A small network was shown many inputs. Here are its activations along a few directions, one row for each input.
In each table, some parts of the input vary, and every possible input appears once, in random order.
Descriptions start from the smaller parts, as in this example, which fits no table here: one of 5 places around a ring, together with either a single point or (one of 2 separate values, together with one of 4 places along a line) or one of 9 places around a ring.
Shared parts are said once, and a part with two or three values counts as separate values.
In the rows, 128 means zero.

Other details of the inputs vary at random and push rows far along two fixed directions, the same in every table; ignore that.

A family of inputs:
row 1: [133 129 127 143 138 132 139 127 123 131 124 122 115]
row 2: [114 123 130 134 121 139 131 129 130 137 131 129 130]
row 3: [173 142 119  97 100  97  54  75 131  94 114 119 172]
row 4: [126 127 123 144 137 127 136 134 130 129 120 122 126]
row 5: [124 124 126 138 144 126 133 136 128 129 118 123 127]
row 6: [121 129 140 135 127 139 139 119 125 134 142 124 123]
row 7: [117 120 122 129 138 119 135 125 128 136 135 121 127]
row 8: [177 135 113 110 102 108  60  84 100  71 124 114 156]
row 9: [127 138 140 139 131 143 136 131 121 134 129 125 121]
row 10: [112 128 135 128 130 128 129 130 124 141 140 123 134]
row 11: [120 132 139 135 137 135 127 141 125 134 124 126 133]
row 12: [121 137 128 129 133 116 125 131 158 150 103 132 135]
row 13: [195 113 116  15  91 105 194 227 163  73 145 184  97]
row 14: [131 130 123 144 141 132 136 129 127 130 124 127 121]
row 15: [196 115 114  23  85 106 196 224 164  75 147 183  96]
row 16: [118 126 129 133 125 145 133 123 128 137 134 135 126]
row 17: [116 112 119 131 135 128 132 125 132 133 124 126 124]
row 18: [123 117 117 137 133 135 135 118 131 134 130 131 119]
row 19: [119 115 126 134 139 122 134 125 133 131 133 123 127]
row 20: [125 139 135 133 136 112 133 134 153 148 104 134 141]
row 21: [121 117 123 140 133 123 137 123 134 131 134 123 126]
row 22: [119 128 127 126 126 114 129 121 155 150 108 137 140]
row 23: [127 120 127 139 134 129 142 116 128 132 138 122 115]
row 24: [114 117 116 127 133 126 132 126 127 138 127 124 124]
row 25: [183 149 121 104 102 130  52  88  98  76 127 117 158]
row 26: [115 129 133 130 134 139 122 140 130 136 124 125 126]
row 27: [113 135 130 126 133 137 122 140 125 143 127 123 125]
row 28: [125 117 121 136 129 135 138 116 127 135 130 126 112]
row 29: [126 127 117 138 138 136 131 128 133 132 124 127 114]
row 30: [128 127 131 144 134 124 143 121 120 129 130 127 116]
row 31: [117 126 136 136 125 132 133 128 131 134 139 126 133]
row 32: [121 130 122 134 143 124 133 136 124 135 121 120 126]
row 33: [120 122 130 140 140 118 135 130 124 127 124 128 128]
row 34: [116 127 116 129 140 128 129 135 130 137 121 119 119]
row 35: [122 135 134 134 128 147 130 129 126 136 129 124 115]
row 36: [176 148 124 100 100  93  57  83 123  90 106 126 172]
row 37: [120 129 136 136 129 138 136 122 129 134 143 131 129]
row 38: [126 127 127 145 137 124 140 123 123 128 129 133 122]
row 39: [125 120 123 139 137 128 139 118 132 131 138 128 122]
row 40: [121 135 130 135 131 146 126 132 129 136 129 130 121]
row 41: [117 132 131 136 127 140 125 138 132 136 126 125 125]
row 42: [122 135 136 141 130 136 130 139 126 133 126 126 132]
row 43: [118 132 141 142 126 128 133 132 122 131 131 131 134]
row 44: [110 125 129 124 126 135 128 132 124 144 132 128 130]
row 45: [128 126 121 137 135 136 134 126 129 133 124 121 108]
row 46: [118 114 117 138 128 130 135 124 133 134 126 126 123]
row 47: [122 135 145 140 127 135 140 125 117 131 134 130 123]
row 48: [171 134 124  95  99 120  50  84 103  77 135 112 165]
row 49: [121 136 140 142 131 134 136 127 120 131 134 136 129]
row 50: [111 119 132 129 127 138 128 131 129 138 129 130 131]
row 51: [118 137 135 131 135 132 127 142 120 140 127 124 132]
row 52: [115 129 143 137 133 127 131 134 121 132 129 131 134]
row 53: [118 127 126 135 138 115 136 131 120 133 127 126 127]
row 54: [114 135 139 132 131 124 130 135 116 138 132 130 134]
row 55: [119 126 134 132 122 146 136 120 124 137 134 128 120]
Each input here is: one of 5 places around a ring, together with either a single point or (one of 2 separate values, together with one of 5 places along a line).
- Changing only the place on the ring of 5 turns row 52 into row 48. The same change can be made to row 38. Which row results? => row 39
- Changing only the place on the ring of 5 turns row 40 into row 16. The same change can be made to row 34. Which row results? => row 24
- A walk changes only the place on the ring of 5. It starts at row 55 and steps to row 35. List the rest of the walk in order. => row 9, row 47, row 6
- List by row number the other rows that have the place on the ring of 5 in common with row 20. => row 1, row 4, row 5, row 9, row 11, row 14, row 25, row 32, row 42, row 51
- Change only the choice among 2 separate values in row 27. List by row number the other rows that result. => row 34

A family of inputs:
row 56: [189 133 125  26  75 108 125 205 147  77 126 174 156]
row 57: [141 101  98 158 116 156  51  25  70  97 158  81 129]
row 58: [207 133 119  32  81 104 134 185 172  72 135 159 129]
row 59: [ 61 111 147 129 132 193 226 208 134 175 172 159  71]
row 60: [ 26 142 170 225 176 135 160 107 134 236 103 106 131]
row 61: [153 158 115 143 133 132  25  48 120 121 101  84 163]
row 62: [142 130 100 158 127 126  22  52 121 101  83  88 157]
row 63: [138 147 111 129 140 113  26  69 110 120 110  78 166]
row 64: [152 143 132 183 127 147  58  45  44  79 151  88 144]
row 65: [140 142 127 167 114 108  39  36 118 107 111 104 182]
row 66: [134 108  94 146 118 176  36  44  69  96 140  76 120]
row 67: [197 107  95  29  92  96 137 188 155  62 115 163 130]
row 68: [ 31 148 153 228 184 165 143 125 146 234  91 118 129]
row 69: [ 29 144 158 248 190 200 160 138  83 191 133  98  94]
row 70: [101 118 119 144 161 134 192 167 172 171  99 148  92]
row 71: [191 134 147  19  83  81 137 180 142  79 146 172 147]
row 72: [100 103 131 159 168 167 244 215 118 145 148 143  45]
row 73: [148 151 125 158 124 112  43  27 111 116 109 107 177]
row 74: [144 154 153 173 125 160  49  54  44  81 148  84 149]
row 75: [ 91 129 175 129 146 127 243 202 182 192 131 181 106]
row 76: [ 92 109 123 137 153 102 246 182 175 184 122 157  81]
row 77: [200 134 151  37  67  95 140 176 160  72 140 179 149]
row 78: [ 18 102 147 241 171 184 181  89 105 212 165 105  99]
row 79: [ 89 120 131 140 157 127 172 175 167 171 119 127 126]
row 80: [ 79 103 119 125 170 115 222 211 173 178 112 153  83]
row 81: [195 119 123  36  78  78 151 170 152  66 143 178 154]
row 82: [ 83  91 123 143 159 104 242 192 184 171 127 160 101]
row 83: [146 126 103 167 126 106  39  32 124 100 103  93 164]
row 84: [227 108 111  63  94 120 168 171  94  35 176 156  88]
row 85: [143 141  93 144 128 119  26  48 101 114  78  80 149]
row 86: [108 113 155 113 108 169 171 141 110 130 181 142 107]
row 87: [201 111  98  27  98  67 149 165 151  66 141 165 124]
row 88: [133 168 122 140 113 129  15  67  93 129  90  92 174]
row 89: [ 15 138 149 217 191 147 134 137 134 231  99 107 134]
row 90: [155 136 101 158 134 110  42  23 117 109 101  97 160]
row 91: [135 155 129 149 109 136  20  80 117 115  95 105 179]
row 92: [ 88 131 137 123 153 125 229 207 177 196 121 144  86]
row 93: [195 114 112  20  74 155 145 171 120  61 191 146  94]
row 94: [218 137 122  46  96 143 153 191  99  40 176 143  91]
row 95: [ 19 124 170 230 182 138 155 117 143 223 108 109 153]
row 96: [125 133 137 114 119  96 181 147 147 148 127 154 122]
row 97: [196 126 123  27  86  69 147 168 144  72 149 176 141]
- What do these inputs look like to the network? => one of 6 places around a ring, together with either one of 2 separate values or one of 5 places around a ring
- Changing only the place on the ring of 6 turns row 71 into row 80. The same change can be made to row 95. Which row results? => row 67
- Change only the place on the ring of 5 in row 91. List by row number the other rows that result. => row 56, row 68, row 88, row 89
- List by row number the other rows that have the place on the ring of 6 in common with row 61. => row 58, row 63, row 79, row 92, row 93, row 94
- Change only the choice among 2 separate values in row 59. List by row number the other rows that result. => row 69

A family of inputs:
row 98: [ 75 121 149 141 148 143 199 188 153 180 142 152 108]
row 99: [ 88 134 137 178 170 156 161 160 108 159 127 111  96]
row 100: [ 79 138 133 178 153 132 100  97 136 174 109 102 148]
row 101: [ 87 122 136 185 152 158 173 129 117 159 141 122 101]
row 102: [ 87 121 121 204 162 132 126  85 124 159 119  97 125]
row 103: [148 121 108 122 116 135  70  80  93  90 134 101 139]
row 104: [ 62 131 165 179 155 150 192 152 133 198 139 138 108]
row 105: [137 121 150  84 113 127 188 197 147 120 150 170 115]
row 106: [142 136 141  77 103 138 166 188 142 123 148 165 116]
row 107: [103 118 117 169 158 124 132 110 139 149 104 117 119]
row 108: [147 129 121 137 119 148  81  87  94  97 133 108 127]
row 109: [130 119 112 130 131 139 105 109 113 118 140 113 124]
row 110: [157 128 109 128 121 108  80  69 110  97 125 104 141]
row 111: [159 166 137 120 116 136  39 108  79  90 118  99 160]
row 112: [ 63 105 139 197 172 151 210 152 132 180 144 131  93]
row 113: [145 134 135  94 115 114 137 152 154 124 123 142 136]
row 114: [146 131 120 130 121 149  89  95 103 108 134 108 125]
row 115: [166 121 105  92 122 108 127 135 146 106 115 135 123]
row 116: [169 136 131  88  98 108  94 126 135  90 123 137 151]
row 117: [166 126 131  60  89 120 127 163 125  91 144 151 136]
row 118: [ 80 135 127 182 153 124  83  85 129 172  89  99 157]
row 119: [ 78 101 140 157 161 147 231 186 148 168 148 149  79]
row 120: [115 115 120 138 151 108 179 141 149 150 120 143 107]
row 121: [158 134 108 118 110 147  64  85  96  93 136 107 134]
row 122: [186 116 105  82 108  99 139 147 142  85 128 151 125]
row 123: [168 119 115  91 112 129 114 124 115  87 144 127 124]
row 124: [159 130 142  78  99 120 165 175 134  98 154 163 130]
row 125: [ 87 104 138 152 156 135 221 168 139 165 152 146  87]
row 126: [ 82 138 147 185 150 137  98  78 105 161 129 102 150]
row 127: [145 134 132  97 118 105 136 154 153 119 112 152 139]
row 128: [ 94 137 139 161 150 109 132 113 143 169 106 127 142]
row 129: [166 118 104  75 110 112 144 154 148  98 136 143 113]
row 130: [174 142 142  78  86 129 134 155 119  87 149 155 137]
row 131: [179 115 113  77 106 109 140 146 140  81 136 145 116]
row 132: [120 135 139 144 127 118 132 126 140 139 124 129 143]
row 133: [139 125 145  78 115 128 187 196 152 126 148 163 117]
row 134: [154 150 112 113 114 110  38  79 124 107  99 111 175]
row 135: [163 114 115  78 116 113 172 170 157 107 137 151 103]
row 136: [128 123 102 136 142 119 109 111 138 132 109 121 128]
row 137: [142 141 122 120 109 116  56  84 118 111 110 104 165]
row 138: [134 126 145  77 102 138 185 200 142 128 146 166 110]
row 139: [110 131 146 131 132 110 167 147 150 155 128 143 127]
row 140: [ 87 147 149 186 145 161  83  84 108 166 118  97 146]
row 141: [136 141 128 140 125 109  90 101 130 125 106 125 161]
row 142: [178 112 104  65  97 108 136 150 138  84 134 142 116]
row 143: [ 78 141 154 194 148 161 102  95 107 167 121 106 137]
row 144: [143 145 123 123 126 112  71  96 135 125  98 117 163]
row 145: [153 133 119 129 113 134  80  74  88  97 141 107 132]
row 146: [129 117 102 132 136 115 110 109 132 127 106 115 129]
row 147: [ 80 123 124 192 151 162 107  86  99 159 123  91 117]
- Changing only one part turns row 144 into row 115. The same change can be made to row 104. Which row results? => row 145
- What do these inputs look like to the network? => one of 2 separate values, together with either a single point or (one of 4 places along a line, together with one of 6 places along a line)
- Change only the choice among 2 separate values in row 99. List by row number the other rows that result. => row 111

A family of inputs:
row 148: [174 118  94  75 112 153 153 174 136  89 128 134  80]
row 149: [163 136 121 160 133 130  96  67 103  98 131 105 116]
row 150: [100 135 157 178 164 139 172 154 104 143 141 121 118]
row 151: [206 133 106  81 116  77 126 134 139  68 122 151 131]
row 152: [124 110 113 147 128 145 121  84 121 132 144 100 111]
row 153: [141 107 112  98 128  88 218 189 166 122 129 178 102]
row 154: [ 78 142 156 153 132 154 146 133 140 179 145 132 132]
row 155: [184 134 113  56 101 143  94 182 100  60 138 130 117]
row 156: [123 114 119 171 130 137 140  91 114 130 134 117 105]
row 157: [145 103 137  80 104 130 165 186 124  88 167 161 119]
row 158: [126 143 130 120 123 102  60  81 122 139 103 106 165]
row 159: [169 120  83  71 125 115 141 185 156 100 105 146 103]
row 160: [137 124  97 126 140 101  76  69 116 125 111 103 146]
row 161: [ 76 116 143 157 150 145 161 151 111 159 157 113 119]
row 162: [197 130 127  68  81 112 102 138  83  47 154 141 146]
row 163: [139 142 123 120 110 104  39  68 126 120 109  95 182]
row 164: [ 98 151 153 135 127 147 113 111 118 163 136 129 137]
row 165: [107  99 105 160 150 117 118  95 146 138 114 123 142]
row 166: [131 145 133 143 116 100  73  82 124 122  96 115 172]
row 167: [124 109 143  82 112 106 201 201 187 137 126 177 127]
row 168: [121 137 130 128 129 134  71  89  69 111 143  99 144]
row 169: [ 88 150 144 154 146 180 137 167 137 180 113 129 110]
row 170: [ 88 136 129 149 155 137 136 173 158 180  84 120 118]
row 171: [ 89 109 108 156 160 113 155 119 154 168 124 116 124]
row 172: [ 89 130 157 157 126 159 132 124 140 159 138 141 141]
row 173: [105  93 120 168 136 152 148 102 135 140 141 121 102]
row 174: [151 127 104 126 117 136  62  42  88 100 134  91 127]
row 175: [166 143 151  79  82 127 158 167 134 105 145 174 137]
row 176: [104 157 173 172 148 149 166 141 134 169 128 140 130]
row 177: [ 98 146 157 169 158 107 161 142 156 169  99 133 136]
- Changing only one part turns row 163 into row 154. The same change can be made to row 167. Which row results? => row 172
- What do these inputs look like to the network? => one of 5 places around a ring, together with either a single point or one of 5 places along a line
- Change only the place on the line of 5 in row 160. List by row number the other rows that result. => row 151, row 153, row 165, row 171
